A small network was shown many inputs. Here are its activations along a few directions, one row for each input.
In each table, some parts of the input vary, and every possible input appears once, in random order.
A made-up example of a description, with smaller parts first: one of 2 separate values, together with either a single point or one of 11 places along a line or (one of 5 places around a ring, together with one of 6 places along a line).
Shared parts are said once, and a part with two or three values counts as separate values.
In the rows, 128 means zero.

Other details of the inputs shift rows strongly along three fixed directions, in all tables alike. That doesn't count.

Table:
R1: [135 123 127 127 114 148 119 135 129 112 137]
R2: [137 132 128 133 126 131 117 138 133 107 138]
R3: [150 136 131 132 130 134 124 145 130 116 134]
R4: [149 135 128 133 127 132 126 141 134 112 132]
R5: [133  80 136 145 166 141 133 129 152 137 128]
R6: [110 157 128 138  98 107 148 132 123 132 124]
R7: [101 156 130 120 124 103 131 123 125 132 114]
R8: [102 158 133 119 124 105 130 128 121 135 117]
R9: [147 119 125 127 114 127 125 132 120 110 144]
R10: [137 128 120 129 118 148 120 137 129 112 137]
R11: [115 155 125 132 103  98 146 138 116 140 125]
R12: [139 131 120 127 122 148 119 145 128 119 141]
R13: [ 88 106 130 128 156 125 143 111 140 166 110]
R14: [139 126 135 130 122 133 113 137 132 106 138]
R15: [111 161 129 134 103 107 146 137 120 141 124]
R16: [150 134 123 134 123 139 123 134 132 119 137]
R17: [129  77 138 146 153 144 130 123 147 146 131]
R18: [147 128 138 132 120 134 123 137 131 109 131]
R19: [ 96 153 136 117 107 116 136 114 118 137 110]
R20: [141 134 123 131 122 145 121 143 130 121 141]
R21: [151 127 122 135 120 129 124 131 124 115 135]
R22: [ 97  93 126 137 140 103 155 123 134 158 125]
R23: [156 128 118 133 123 131 123 135 127 117 138]
R24: [137  71 123 135 164 134 131 132 141 150 142]
R25: [ 95  95 139 134 148 109 145 105 131 165 109]
R26: [138 130 117 127 121 147 120 140 131 116 138]
R27: [111 150 120 115 114  98 143 119 112 136 121]
R28: [142 159 137  55 182 169  72  37  96 119  82]
Description of these inputs: one of 4 places along a line, together with either one of 2 separate values or one of 5 places along a line.
The inputs of R12 and R26 match in every part but the place on the line of 4. If R8 is changed in the same way as R12 into R26, which row does it become? -> R7
List by row number the other rows that have the place on the line of 4 in common with R10. -> R2, R5, R6, R21, R22, R28
List by row number the other rows that have the place on the line of 4 in common with R18. -> R1, R9, R14, R17, R19, R25
Which other rows does R23 become when the place on the line of 5 takes its other values? List them by row number. -> R13, R16, R26, R27
Which other rows does R8 become when the choice among 2 separate values takes its other values? List them by row number. -> R3

Table:
R29: [115 141 127 140  89 117 142 132 125 131 136]
R30: [107 162 146  76 186 154  94  63 104 148  75]
R31: [102 150 120 126 104 131 132 157 132 126 140]
R32: [121 143 110 110 125 103 137 123 109 134 129]
R33: [112 154 118 125 110 142 123 146 128 125 133]
R34: [166 104 124  97 156 162  94  97 108 117 127]
R35: [113 158 137 137 111 125 137 158 137 125 131]
R36: [103 132 126  96 146 145 115  95 122 130 106]
R37: [134 139 125 124  97 116 137 131 114 131 133]
R38: [176 119 120 142 134 121 123 149 134 103 155]
R39: [136  48 120 136 197 140 132 107 152 174 132]
R40: [165 112 107 123 144 140 117 126 122 118 150]
R41: [115 146 143 124 115 111 135 114 122 124 119]
R42: [ 71  53 132 138 158 102 165 123 140 189 122]
R43: [182 106 128 132 129 150 113 136 122 106 148]
R44: [126 145 135 135 108 108 124 131 127 110 127]
R45: [111 146 143 127 117 107 130 115 122 121 117]
R46: [132 149 116 123 122 103 143 119 113 143 121]
R47: [120 132 144 111 137 103 128 106 115 135 107]
R48: [124 142 140 119 117 102 139 123 112 130 117]
R49: [123 152 128 135 106 133 135 134 128 116 122]
R50: [113 149 130 144 105 112 135 147 139 113 122]
R51: [151 108 119 133 111 149 115 143 131 100 160]
R52: [163 114 124 145 110 151 118 139 132 108 151]
R53: [122 130 134 112 128 117 132 103 108 148 108]
R54: [ 88  69 136 175 127  76 177 163 157 170 134]
R55: [114 149 123 143  95 127 143 142 131 127 122]
R56: [105 145 116 134  94 128 140 142 131 123 128]
R57: [166 107 133 128 149 164 102 112 125 108 135]
R58: [129 141 124 117 147 108 136 105 110 145 111]
R59: [157 124 130 140 121 154 122 150 147  97 144]
R60: [111  38 124 163 157 144 144 138 160 156 148]
R61: [151 132 130 143 132 150 106 164 147 102 147]
R62: [109 146 132 103 152 153 109 101 127 146 107]
R63: [112 157 127 138 103 132 136 153 133 135 130]
R64: [143 146 129 109 144 106 130 110 116 130 120]
R65: [150 119 134 133 142 154 110 131 143 101 132]
R66: [136 145 120 140 118  85 140 145 126 124 132]
R67: [147 128 137 130 150 158 103 143 142 109 138]
R68: [102 142 128 113 130 137 127 103 126 141 102]
What do these inputs look like to the network? -> one of 5 places along a line, together with one of 8 places along a line
The inputs of R53 and R47 match in every part but the place on the line of 8. If R46 is changed in the same way as R53 into R47, which row does it become? -> R38
The inputs of R29 and R57 match in every part but the place on the line of 8. If R37 is changed in the same way as R29 into R57, which row does it become? -> R43
Which other rows does R54 become when the place on the line of 5 takes its other values? List them by row number. -> R44, R50, R61, R66
Which other rows does R55 become when the place on the line of 8 takes its other values? List them by row number. -> R36, R49, R50, R56, R59, R65, R68
Which other rows does R62 become when the place on the line of 8 takes its other values? List them by row number. -> R30, R31, R33, R35, R61, R63, R67
